Each row below holds a small network's activations on one input, seen along a few directions.
Each table varies a few parts of the input and shows all the possible inputs, shuffled.
A made-up example of a description, with smaller parts first: one of 2 separate values, together with either a single point or one of 11 places around a ring or (one of 4 places along a line, together with one of 5 places around a ring).
Shared parts are said once, and a part with two or three values counts as separate values.

Other details of the inputs shift rows strongly along three fixed directions, in all tables alike. That doesn't count.

A family of inputs:
x1: -16	37	-8	2	13	15	3	-9	-7	-5	-17
x2: -24	45	-1	-10	29	25	-9	24	-20	21	8
x3: 11	-1	5	15	-14	-37	-26	-42	1	-46	-16
x4: 11	-3	10	11	-29	-39	-25	-35	-9	-27	-23
x5: 19	-11	-4	2	-25	-33	7	47	46	32	57
x6: 5	-5	12	5	-1	-22	11	31	30	15	38
x7: -7	46	5	-3	-14	-13	-33	24	14	23	31
x8: 2	-89	4	-5	26	16	49	-25	8	-9	-38
x9: -11	-52	-20	2	48	51	60	-11	18	26	-13
x10: 8	-11	14	-22	-21	-30	-39	-10	-30	-25	-27
x11: -5	40	-4	-4	-41	27	-8	-23	-20	-16	31
x12: 13	-2	15	-6	-31	-45	-40	9	2	-10	13
x13: 21	-62	6	19	-19	-35	24	-1	25	-14	3
x14: 10	-4	1	36	-18	-29	11	26	62	21	58
x15: -20	45	-20	0	21	30	-14	5	-11	31	9
x16: -20	18	2	-21	29	26	13	23	-18	19	-8
x17: 5	-50	-11	-3	16	13	40	9	20	21	3
x18: -7	14	-7	11	9	1	-2	-19	-3	-20	-14
x19: 1	-20	13	-26	6	-12	-17	-4	-47	-28	-37
x20: -25	35	-13	-4	30	39	16	5	-6	4	-17
x21: 49	-4	13	-4	-24	29	-13	-34	-38	-25	-34
x22: -19	36	-10	4	9	22	-10	10	-17	13	-8
Description of these inputs: either one of 2 separate values or (one of 4 places along a line, together with one of 5 places along a line).
- List by row number the other inputs of the same sort as x21. => x11
- Change only the place on the line of 4 in x18. List by row number the other rows that result. => x1, x3, x20

A family of inputs:
x23: -1	4	-18	15	18	43	31	16	16	41	11
x24: -22	-5	-9	-7	16	12	5	-44	-26	-21	-31
x25: -33	19	-6	-8	33	38	15	10	-6	27	-18
x26: -20	49	-12	-1	-14	16	-16	-9	-26	4	5
x27: 12	-45	-3	6	-1	-14	27	20	26	-2	9
x28: 30	27	26	14	-46	-44	-31	19	30	-13	59
x29: -14	50	3	5	-7	-14	-53	0	-27	-8	-5
x30: 2	33	-1	-6	-19	-28	-47	-7	-25	-20	-12
x31: -18	45	-14	-3	-17	0	-32	-20	-25	-14	-5
x32: -1	17	-6	12	6	19	32	32	38	12	32
x33: 0	-53	2	12	-18	-17	29	-8	28	-10	12
x34: -21	73	-6	11	23	24	-2	22	15	18	33
x35: 0	42	-3	-7	-36	-21	-48	-22	-25	-21	13
x36: 9	-32	2	-2	-8	-21	23	25	37	12	16
x37: 10	-24	5	-16	-3	-6	-2	-11	-13	-13	-20
x38: 7	-45	2	-12	-2	-15	6	-25	-17	-29	-47
x39: 22	-1	12	9	-28	-21	3	-5	-1	-25	-1
x40: -29	44	-10	-3	11	46	4	13	5	33	39
x41: -17	15	-1	16	23	38	38	25	28	19	18
x42: -19	40	-17	19	25	44	0	12	9	39	7
x43: -21	11	-14	-4	34	51	25	13	-24	21	-20
x44: 6	-52	10	3	-3	-22	20	2	18	-6	-11
x45: 30	-1	-3	20	-35	-39	-30	-5	20	-7	15
x46: -32	11	-13	-11	55	44	17	-12	-26	10	-33
x47: 18	-52	7	1	-11	-17	26	4	4	-7	-9
x48: 17	-21	-11	9	9	23	26	9	29	26	19
x49: 1	-17	2	-12	-1	1	2	-21	-36	-15	-44
x50: 11	-72	4	1	15	-22	31	-15	9	-22	-20
x51: -13	53	2	-9	0	-23	-47	-9	-22	-3	-6
x52: 11	29	-3	12	-11	-29	-50	-32	-15	-14	-11
x53: 22	16	13	5	-49	-59	-28	30	21	7	40
x54: 14	-65	7	-21	4	-4	27	-19	-5	-17	-35
x55: 11	-53	16	-18	3	-5	5	-32	-26	-26	-43
x56: -24	10	-3	-17	40	55	7	-5	-32	14	-24
x57: -2	-3	-3	-15	14	16	-9	-16	-35	-15	-28
x58: -5	-6	10	-22	10	13	-9	-22	-31	-7	-34
x59: 4	-18	11	5	-12	-31	-14	-2	0	-15	-8
x60: 5	27	6	8	-17	-49	-25	32	35	15	52
x61: 16	-22	-1	13	8	22	22	11	33	30	26
x62: 13	21	10	-7	-15	-4	-23	-26	-27	-37	-18
x63: 12	-37	9	4	2	-1	23	30	30	15	35
x64: 10	-14	-2	-1	1	-1	22	41	36	24	44
- What do these inputs look like to the network? => one of 6 places along a line, together with either one of 3 separate values or one of 4 places along a line
- Change only the place on the line of 6 in x42. List by row number the other rows that result. => x23, x45, x48, x52, x61
